These are the activations of a small neural network, seen along a few directions. Each row is one input.
Each table varies a few parts of the input and shows all the possible inputs, shuffled.
Descriptions start from the smaller parts, as in this example, which fits no table here: ring(5) and (point or (values(2) and line(4)) or line(11)).
Shared parts are said once, and a part with two or three values counts as separate values.
(in the rows, 128 means zero)

Other details of the inputs vary at random and push rows far along three fixed directions, the same in every table; ignore that.

Rows:
R1: [123 124 179 133 181 203 103 169  90 163 172]
R2: [139  98 117 140 139 113 155 163 128  93 131]
R3: [147 105 136 126 136 129 166 143 133  93 142]
R4: [ 75 190 117 146  76 185  81 158 147 129 134]
R5: [132 138  98 149  94  92 112 129 153 112 119]
R6: [127 120 127 161 126 148 114 170 142 119 146]
R7: [127 137 113 117 114 114 106  98 129 145 107]
R8: [142 110 137 119 167 126 135 113 113 154 127]
R9: [142 122 134 121 157 129 129 102 108 145 127]
R10: [142  95 134 130 122 120 172 149 134 105 128]
R11: [141 109 139 119 167 132 129 113 116 150 131]
R12: [138 107 138 134 130 126 170 144 137  94 131]
R13: [141 117 145 123 164 127 134 115 109 154 132]
R14: [100 158 141 139 117 186 113 190 133 128 168]
R15: [143  94 129 126 124 121 170 149 136 103 130]
R16: [122 146  98 126  91 112 135 118 146 112 111]
R17: [140 118 133 122 157 135 123 101 113 144 125]
R18: [138 118 147 121 155 120 123 107 111 147 118]
R19: [140 108 138 127 129 125 164 141 136  88 138]
R20: [138 116 122 131 168 116 110 121 102 142 121]
R21: [120 134 114 122  85 100 131 122 144 105 120]
R22: [138 114 133 125 161 142 128 105 108 152 127]
R23: [ 84 187 136 134 121 197  54 151 120 171 157]
R24: [135 128 132 123 152 131 121  99 105 152 132]
R25: [123 147 112 122 115 119 108  92 124 139 122]
R26: [133 117 107 136 127 103 137 145 127 102 126]
R27: [127 141 107 120  90 105 135 132 145 110 112]
R28: [135 116 148 123 150 119 124 105 107 149 127]
R29: [101 154 147 138 108 192 103 190 132 120 166]
R30: [151  95 126 154 134 111 149 159 145 100 137]
R31: [139 121 147 125 164 130 129 104 109 142 124]
R32: [125 116 125 125 109 122 135 131 139 113 121]
R33: [127 136 125 124 117 113 118 107 117 146 119]
R34: [133 123 143 122 158 121 125 107 115 151 127]
R35: [124 131 126 120 122 120 108 106 126 140 111]
R36: [130 117 118 129 115 114 157 133 141 119 123]
R37: [ 78 202 114 135  77 181  67 166 150 137 145]
R38: [148  98 137 133 136 124 182 146 131  96 132]
R39: [153 106 138 146 171 118 110 122 116 146 132]
R40: [131 137 119 115 121 113 108 102 127 141 111]
R41: [120 139 125 124 125 110 119 104 126 145 124]
R42: [120 134 102 123  84 114 126 123 149 115 113]
R43: [128 143 103 123  94 109 136 118 148 101 115]
R44: [141 124 139 125 155 128 131 102 106 146 125]
R45: [132 130 142 126 155 130 119  97 109 147 124]
R46: [136  94 136 127 136 126 166 148 141 103 138]
R47: [116 141 132 142  99 154 150 174 139  94 152]
R48: [129 113 120 128 116 122 149 123 140 103 123]
R49: [139 111 141 122 162 130 127  99 111 140 123]
R50: [123 157 109 121 118 121 105  96 124 145 110]
R51: [142  77 191 145 163 187 192 232 130  75 178]
R52: [130 120 137 119 157 127 115 104 118 154 123]
R53: [129 112 184 132 177 193 120 179 106 132 164]
R54: [121 143 106 127  89  98 143 125 145 117 122]
R55: [145 107 140 127 125 119 167 155 133 101 130]
R56: [111 146 113 126 116 117 105  97 133 155 109]
R57: [ 89 173 132 148 147 190  44 157  95 171 153]
R58: [141 120 140 117 155 128 119 110 105 155 126]
R59: [124 145 102 121  96 104 139 131 151 113 117]
R60: [143 114 142 117 168 129 127 114 115 148 132]
R61: [120 147 107 123  92 109 128 115 148 102 112]
R62: [135 104 116 134 165 117 115 115 103 146 119]
R63: [121 133  96 124  92 105 143 125 153 117 115]
R64: [141 126 139 125 157 130 129 104 108 147 121]
R65: [135 111 131 120 157 131 124 106 119 154 128]
R66: [123 141 109 128 115 120 118  92 125 146 107]
R67: [127 136 124 124 120 120 116 110 122 148 110]
R68: [137 125 142 122 148 126 118 107 106 157 121]
R69: [122 142 121 117 127 114 108 103 132 142 115]
R70: [124 137 106 122 117 122 112  89 130 141 111]
R71: [118 148 119 127 116 113 114  91 123 139 117]
R72: [130 132 118 122 117 115 144 135 139 118 129]
R73: [123 135 114 120  88 102 131 125 147 103 115]
R74: [116 132 137 133 107 149 147 183 152  88 153]
R75: [120 144 111 125  96  99 139 126 153 110 113]
R76: [129 136 123 117 121 119 108 106 124 141 119]
R77: [122 139 124 123 123 121 112  97 121 134 125]
R78: [124 145 106 125  94 100 142 128 149 115 113]
R79: [ 82 180 128 137  88 176  86 172 145 126 154]
R80: [142 113 117 152 119 100 131 140 141 110 137]
R81: [117 138 132 131 112 156 125 165 134 121 136]
R82: [146  96 150 128 134 116 174 152 132  93 136]
R83: [118 131 111 128  86 106 137 124 149 111 108]
R84: [141 104 137 130 136 123 173 154 136 109 135]
R85: [137 110 146 124 167 124 134 110 115 151 125]
Description of these inputs: line(5) and (values(2) or (values(3) and ring(5))).
Changing only the line(5) part turns R56 into R34. The same change can be made to R22. Which row results? -> R9
Changing only the line(5) part turns R69 into R79. The same change can be made to R31. Which row results? -> R71
Changing only the line(5) part turns R36 into R78. The same change can be made to R66. Which row results? -> R64
Start at R48 and move only the line(5) part, one step at a time. The first step leads to R49. Which rows follow, in order? -> R61, R19, R77
Which other rows does R55 become when the line(5) part takes its other values? List them by row number. -> R10, R33, R67, R68
Which other rows does R30 become when the values(2) part takes its other values? List them by row number. -> R2
Which other rows does R81 become when the values(3) part takes its other values? List them by row number. -> R8, R16
